Look-ups in named tables: a row name and a column name give one cell, copied from the table.

Table sifi
fields: kuzud, vov, vofe
biropiv: [111, 113, 106]
nezan: [114, 104, 206]
butaba: [114, 116, 51]
kino: [115, 106, 64]
tikevap: [111, 108, 94]

kino, vov -> 106
butaba, kuzud -> 114
butaba, vov -> 116
nezan, vov -> 104
biropiv, vofe -> 106
tikevap, vofe -> 94
nezan, vofe -> 206
tikevap, vov -> 108
biropiv, kuzud -> 111
nezan, kuzud -> 114
kino, vofe -> 64
tikevap, kuzud -> 111
kino, kuzud -> 115
butaba, vofe -> 51
biropiv, vov -> 113

lod:
	suku	soz	fudo	sabet	dom
kag	252	470	414	384	495
kizo	372	418	414	456	406
zimid	819	394	414	384	406
vakoda	403	419	414	384	396
lokibib	403	529	414	384	698
monoz	403	470	414	384	464
lezo	623	470	414	384	655
vuz	275	470	414	212	406
mufu	618	470	414	384	652
futobe	409	470	414	190	406
zabi	403	417	414	384	398
duko	403	368	414	576	406

What is the suku of vakoda in lod?
403
What is the suku of kizo in lod?
372
What is the suku of zabi in lod?
403
What is the sabet of kizo in lod?
456
What is the sabet of kag in lod?
384
What is the sabet of lokibib in lod?
384
What is the fudo of monoz in lod?
414
What is the soz of mufu in lod?
470
What is the dom of kag in lod?
495
What is the sabet of monoz in lod?
384
What is the fudo of duko in lod?
414
What is the soz of duko in lod?
368
What is the fudo of zimid in lod?
414
What is the fudo of kag in lod?
414
What is the dom of futobe in lod?
406
What is the dom of duko in lod?
406
What is the sabet of vuz in lod?
212

Table zik
,batog,megipeg,migut,bikogil
bisu,3522,3863,3422,3600
fabug,5348,4417,8131,7760
lanopa,5892,5552,3110,1693
muv,2113,4006,1359,1884
davasi,1833,3538,2040,2936
kato,4572,4571,3980,3375
nilab,4211,4036,4114,3597
zas,485,338,4844,7204

migut of lanopa is 3110
migut of bisu is 3422
batog of bisu is 3522
bikogil of zas is 7204
bikogil of lanopa is 1693
megipeg of kato is 4571
megipeg of zas is 338
megipeg of bisu is 3863
bikogil of nilab is 3597

kez
|  | vola | meb | gefi | zabig | neru | mib |
|---|---|---|---|---|---|---|
| dafabim | 193 | 158 | 142 | 123 | 112 | 40 |
| labuzin | 177 | 158 | 100 | 140 | 96 | 127 |
| nas | 190 | 153 | 86 | 96 | 103 | 235 |

What is the zabig of dafabim in kez? 123
What is the mib of dafabim in kez? 40
What is the gefi of dafabim in kez? 142
What is the gefi of nas in kez? 86
What is the zabig of nas in kez? 96
What is the neru of labuzin in kez? 96
What is the vola of labuzin in kez? 177
Which row has the largest neru? dafabim

san =
	nekodem	kug	loni	bogafol	kod
keb	109	107	109	101	134
bagemo	110	110	106	117	129
rala	108	113	101	219	36
talagu	111	109	107	177	124

nekodem of keb is 109
bogafol of bagemo is 117
kug of keb is 107
nekodem of bagemo is 110
loni of talagu is 107
kod of keb is 134
Row with the largest loni: keb

dep:
,bidil,susu,vivov,rol,gekesu,tazulat,dedizot,nik,nako
tup,176,177,155,160,177,176,169,182,154
vuz,201,113,144,219,40,98,183,206,164
lasage,144,133,225,164,175,132,186,205,191
zaserod,127,130,228,163,174,125,156,135,204
bimob,160,166,195,159,177,164,136,141,187
mam,171,200,154,141,226,195,174,200,143
sil,144,176,218,132,241,173,163,187,182

bimob, vivov => 195
sil, susu => 176
bimob, nako => 187
vuz, rol => 219
sil, dedizot => 163
lasage, rol => 164
zaserod, dedizot => 156
tup, rol => 160
vuz, vivov => 144
tup, susu => 177
zaserod, bidil => 127
Row with the largest dedizot: lasage

sud
|  | ziseg | ligori | datosu | bav | paner | lup | zufov |
|---|---|---|---|---|---|---|---|
| lutares | 40 | 64 | 84 | 38 | 86 | 180 | 12 |
| figif | 35 | 54 | 73 | 39 | 76 | 206 | 13 |
| bogabo | 27 | 59 | 90 | 35 | 90 | 167 | 14 |
| nir | 38 | 64 | 85 | 36 | 87 | 182 | 12 |
| kipo | 29 | 56 | 81 | 37 | 79 | 193 | 19 |
| bepuv | 34 | 59 | 81 | 38 | 82 | 188 | 20 |
| bup | 30 | 60 | 88 | 31 | 95 | 176 | 1 |
| vib | 33 | 62 | 87 | 35 | 83 | 189 | 16 |
| venabul | 22 | 59 | 90 | 35 | 92 | 171 | 14 |

What is the paner of lutares in sud?
86
What is the zufov of bup in sud?
1
What is the ligori of kipo in sud?
56
What is the datosu of venabul in sud?
90
What is the ziseg of figif in sud?
35
What is the ligori of bepuv in sud?
59
What is the lup of kipo in sud?
193
What is the lup of venabul in sud?
171
What is the ziseg of nir in sud?
38
What is the zufov of bogabo in sud?
14
What is the paner of vib in sud?
83
What is the ligori of nir in sud?
64
What is the bav of vib in sud?
35
What is the bav of venabul in sud?
35
What is the datosu of bepuv in sud?
81
What is the zufov of kipo in sud?
19
What is the ligori of lutares in sud?
64
What is the zufov of venabul in sud?
14
What is the ziseg of bogabo in sud?
27

mizaraz =
|  | folized | losoki | letal | gen | nubuz | fosube | puti | nida | robefu | soboded |
|---|---|---|---|---|---|---|---|---|---|---|
| zak | 4.663 | 7.323 | -4.026 | 5.054 | 0.949 | 2.934 | 1.185 | -8.893 | 5.620 | 2.813 |
| mil | 2.432 | 4.274 | 0.891 | 6.103 | 1.997 | 0.401 | 4.389 | -7.385 | 4.840 | 3.922 |
| zita | 0.710 | 3.427 | 2.616 | 4.260 | 1.704 | -0.009 | 2.802 | 9.338 | 3.829 | 3.417 |
| nub | 1.358 | 6.331 | 0.825 | 2.010 | 2.917 | -0.811 | 2.844 | 8.393 | 2.061 | 4.726 |
| peg | 4.865 | 7.729 | -4.421 | 4.207 | 1.122 | 3.122 | 0.842 | -8.150 | 5.106 | 2.791 |

zak, losoki => 7.323
zak, fosube => 2.934
zak, gen => 5.054
nub, nida => 8.393
zita, nida => 9.338
zita, gen => 4.260
zita, fosube => -0.009
zak, letal => -4.026
nub, soboded => 4.726
zak, soboded => 2.813
peg, robefu => 5.106
peg, nubuz => 1.122
zak, nubuz => 0.949
zak, nida => -8.893
zita, soboded => 3.417
zak, folized => 4.663
nub, losoki => 6.331
zita, nubuz => 1.704
nub, fosube => -0.811

zazep:
,dapiv,lezadoz,puseg,fel,gor,kap
kolipak,11.549,49.068,47.022,35.725,62.535,41.879
vasi,65.113,87.903,33.411,61.775,76.692,79.144
gav,24.940,15.782,66.078,53.092,80.231,58.818
vin,24.940,60.164,41.578,35.725,66.074,55.430
dufabul,69.577,49.068,57.911,41.514,48.378,24.940

lezadoz of vasi: 87.903
gor of gav: 80.231
fel of kolipak: 35.725
puseg of gav: 66.078
dapiv of vasi: 65.113
lezadoz of gav: 15.782
puseg of vin: 41.578
puseg of dufabul: 57.911
dapiv of kolipak: 11.549
fel of vasi: 61.775
kap of gav: 58.818
gor of vin: 66.074
lezadoz of vin: 60.164
gor of kolipak: 62.535
kap of kolipak: 41.879
Which row has the largest lezadoz? vasi

kubobi =
	lene	zizo	denogez	fofumi	dif	lovib	lufesi
kabezu	129	111	125	106	105	135	122
fiteti	180	108	41	113	120	131	108
zut	114	151	119	136	131	140	144
pekelu	144	99	99	150	101	93	101
zevun	119	118	146	123	94	108	106
zusuzu	132	137	144	111	119	169	146
tov	141	137	150	109	105	137	120
ririz	55	167	172	132	199	105	143
fuvof	142	125	91	115	128	133	113
susa	133	123	126	115	125	127	118
milimi	134	133	102	87	168	143	140
renavok	111	180	146	104	150	158	154
tep	109	145	125	129	131	125	118

What is the lene of milimi in kubobi? 134
What is the lene of tep in kubobi? 109
What is the lufesi of zevun in kubobi? 106
What is the dif of zut in kubobi? 131
What is the fofumi of susa in kubobi? 115
What is the lovib of ririz in kubobi? 105
What is the fofumi of pekelu in kubobi? 150
What is the lene of kabezu in kubobi? 129
What is the lufesi of pekelu in kubobi? 101
What is the zizo of zusuzu in kubobi? 137
What is the fofumi of zusuzu in kubobi? 111
What is the denogez of zevun in kubobi? 146
What is the denogez of tep in kubobi? 125
What is the zizo of zut in kubobi? 151
What is the fofumi of zut in kubobi? 136

Table fozek
	lodas	neb	luk	mibafal	vepiliz	vokifot	vakera
tokor	0.52	0.35	0.36	0.42	0.31	0.27	0.66
nur	0.55	0.46	0.38	0.47	0.54	0.50	0.44
fusol	0.44	0.30	0.26	0.42	0.15	0.35	0.39
mefezi	0.62	0.68	0.78	0.40	0.61	0.51	0.57
veduk	0.44	0.49	0.45	0.48	0.41	0.44	0.46
gelolub	0.51	0.41	0.44	0.39	0.48	0.43	0.28
rozite	0.48	0.40	0.34	0.37	0.22	0.44	0.30
nufup	0.51	0.46	0.45	0.41	0.53	0.42	0.38

vakera of veduk: 0.46
lodas of fusol: 0.44
luk of nufup: 0.45
neb of gelolub: 0.41
luk of fusol: 0.26
mibafal of nur: 0.47
vakera of mefezi: 0.57
neb of mefezi: 0.68
luk of mefezi: 0.78
mibafal of rozite: 0.37
vepiliz of rozite: 0.22
luk of tokor: 0.36
luk of rozite: 0.34
vakera of rozite: 0.30
mibafal of nufup: 0.41
vokifot of nur: 0.50
Which row has the largest mibafal? veduk

